A small network was trained on made-up records. Each row is its average activation on records with the value named, seen along a few directions.
Values that are neighbours, or in one group, have similar rows; names and order tell nothing.
Strong random noise was added to every row along 8 fixed directions; ignore it. To show where, here is one row again and again, with new noise each time:
[  83    9 -127  -60 -195 -108  157  162   45 -187  271 -267  -26  170
 -165  252  -46   68   60   -9   15]
[ 553  -90 -262  -54 -159 -128 -289  523   98   -8  381 -204  -97  264
   27 -343 -317 -207  -71  306  419]
[  70  127  -24  -45   -2  220 -300  -72  187  123 -148  316  -23  131
   19 -242  -38 -224  -77  271  353]
[-292  108  117   85   49   52  195 -211    6   49  -90  235  165  -34
   22   52  318    7  330  -43   50]
[  16  -80   63 -172  -97 -261 -796  165  117  -99 -264 -197   31  328
  250 -406  -91  459  227   60  278]
[  34   13  204  -97 -131 -225 -378  238 -100 -136   76 -107  -27  282
  175 -143  -60  333  144 -247  146]
[ 262  396  186   -2  140  470 -284  -54 -457   29  116  787  237 -210
  123 -260  289 -193   42 -387  429]
[ 575  218  -73   -7   92  255 -263  176 -145  -28  302   54  -89  104
 -240  131  121 -249 -289 -233  150]
[-317   15  123 -160   79  124 -291 -261  304  113 -476  205 -117   96
  -65   62 -103 -111 -193  192  -45]
[-413  247  216  100 -325  -52  423 -145 -151 -193  191  256  270  132
  205  -10  317  387  652 -199  296]


Field C:
c1: [-145 -247  580  343 -133 -696  -44  454  290  380   67 -379 -485  529
  371 -365 -356   45 -174  127 -100]
c11: [ 179  -20 -156   65  201 -139  369  151 -264  -74  306 -346   23  -93
  -96  111   79   16   24 -364 -251]
c8: [ -27   74  -26  -21 -247  -29  241   31  147 -248   98 -114 -232  151
   61   43 -149  155 -145  -51  133]
c12: [ 218  -85 -157  -80 -272 -242  157  238   74 -233  227 -139 -139  112
  100 -115 -380  109  -81  191  251]
c4: [ -34   33  161 -162 -189  202  265  -25 -230 -130  299    9  -97   -8
  -83  299 -146  101 -126 -360 -172]
c5: [ 291  -67 -246   36   10  103  -90  144 -382  176   35  380  326 -321
  366 -469 -118 -217  180  283  281]
c3: [-361  -61  174   44   -6 -193  -84 -141  132  -43 -270  -85   21  183
   10  136  244  250  247 -128 -189]
c13: [-211  150  355  161 -130  -13   80 -233  176  -28  -60   31 -222  385
  169  -57  -33  344  -58 -100 -144]
c2: [-178  288  130  335   70    5   57 -353   86  101 -241   93   99  130
  -47  -82  535  372  256   62  -46]
c6: [  20 -222  -91   40  303   13    9   10  -17  205  -65   28    7 -275
   95 -255 -169 -283  -57    0 -287]
c10: [ 107  -89  286  313  362  -59 -328  -34  -55  229 -163  -43 -103  -18
  110 -436  337  -67   24 -224   73]
c9: [-173 -264   26  -61  177 -172  144   94 -241  -46    7 -354  210 -230
   23  331  137  188  227 -318 -402]
c7: [-498 -276  323  182  -48 -334  641  125  -86  240   72  -35 -137  124
  270  133 -113   -4   91  -43 -241]
c14: [ -51   35   91  182 -332 -240  217    6   95   73  334 -137  -13   36
  115 -109   80  146  212  171  167]
The values of C form a tree with 3 forks.
List every value one step from c1, in the order listed.
Answer: c2, c14
List every value one step from c10, in the order listed.
Answer: c8
List every value one step from c6, in the order listed.
Answer: c11, c4, c13
List every value one step from c3, in the order listed.
Answer: c9

Field F:
f9: [ 208  196  162  -78  -42  330 -601 -123  -56  185  -69  254  -32   81
  -42  120    7  -85 -390 -137  -16]
f4: [-146  -80   83  212  107 -254  329   -4  -66  -56  170 -153  228   20
  -62   36  566  113  722 -243  -50]
f2: [-330  196  328   94   34  -12  159 -287    5   19 -195   84 -124  -38
 -135  353  249  112 -136 -223 -243]
f1: [-665 -291  213 -375 -117 -275 -229   15  -68   41 -461  221  270 -478
  366 -144 -525  233   90  191 -238]
f6: [  -5   92   81   16  -38   61  361  191 -321  -84  214  266  -13   91
  146  157  -55 -251   -2 -180   15]
f7: [ 254 -126  -12 -288  -71  -21 -410  368  -77 -107  103  -70 -113  140
    5  -44 -361  -75 -224 -154  188]
f10: [ -45  -94  171  395  143 -173  328   95 -293  141  167   49  225  -25
  501 -341  380  218  490 -264  103]
f8: [-540  -28    3   12 -287 -158  949 -170   85 -267   96    5  -11 -348
 -234  379 -190    3  -16  187 -256]
f5: [-178   39  -82  -96  286  182 -130 -384  339   63 -377  -77 -212   43
 -289   55   14  -64 -187   70 -269]
f3: [ -43   68   88  -69 -156  209  326  -43  106  105  170  325 -339  147
   91  -96 -565 -276 -437  149  102]
The values of F form 3 separate groups.
List the group mates of f9, in the order listed.
Answer: f2, f1, f8
List the group mates of f10, in the order listed.
Answer: f5, f3

Field D:
d6: [-207 -437  265  -54  156 -557   17  406  168  159   70 -478 -262  552
   80  233 -273  -95   60 -153 -374]
d4: [ 187  523 -133  171  -60  686   62 -303  -49  257  -36  819  373 -112
  -27  -89  287 -317 -115  418  402]
d7: [ 220   51  416  660  -99 -248  244  232   11  320  506 -106 -192  415
   21 -216  459   -5  210  -53  313]
d10: [ 437  216 -253  273 -276  474   61  -48  494  302  356 -159 -142  666
   -9 -119  252 -320   84  506  830]
d13: [ 113 -364 -342   78  150 -296  631  391 -117  -14  471  -92  189 -356
 -104   28   15 -488  344  -32   71]
d3: [ 703  -14 -297  235   59  114 -684   46  558  150   56 -168 -189  507
 -188 -419  249 -311   47  425  393]
d1: [-455  529    8   42 -493  -18  283 -370  135 -345  -50 -172   47   93
  -91  156  100  710  277 -262   99]
d12: [ 186  399 -304   -8  215  404 -281 -314   45 -303 -339   93    6  173
 -199   65  492   -9 -118 -148  265]
d9: [ 284  -13   57  314  -75 -275  183  189  -91   69  598 -414   82  108
 -131 -126  485   87  370  -95  -62]
d11: [ 101 -160  102   32  -37    1  501  128 -416   87  390  222  -55 -199
  433 -261 -283 -123  -72  -57  -21]
d8: [-538 -256  188 -143 -173 -601   28  143 -190  -27 -181   92  258 -258
  415  -76 -379  327  456  240 -216]
d5: [ 304 -201 -342   12  352   66 -292  197   36  133  -61 -239  -45   91
   -3 -567  -24   12  148  233  -23]
d14: [ 405  325   42 -108  -16  267 -581 -223  224  -64 -441 -109 -354  189
 -448  485  110 -114 -809   37  -33]
d2: [-333 -240   40  -41   34 -289   47  -81  193  -70 -265 -182   36 -160
  331 -214 -182  475  132   34 -100]
The values of D form a tree with 3 forks.
How many steps from neighbour to neighbour lead from d11 to d8, at the fewest?
Answer: 6
List every value one step from d1, in the order listed.
Answer: d9, d2
List every value one step from d12, in the order listed.
Answer: d13
List every value one step from d10, in the order listed.
Answer: d6
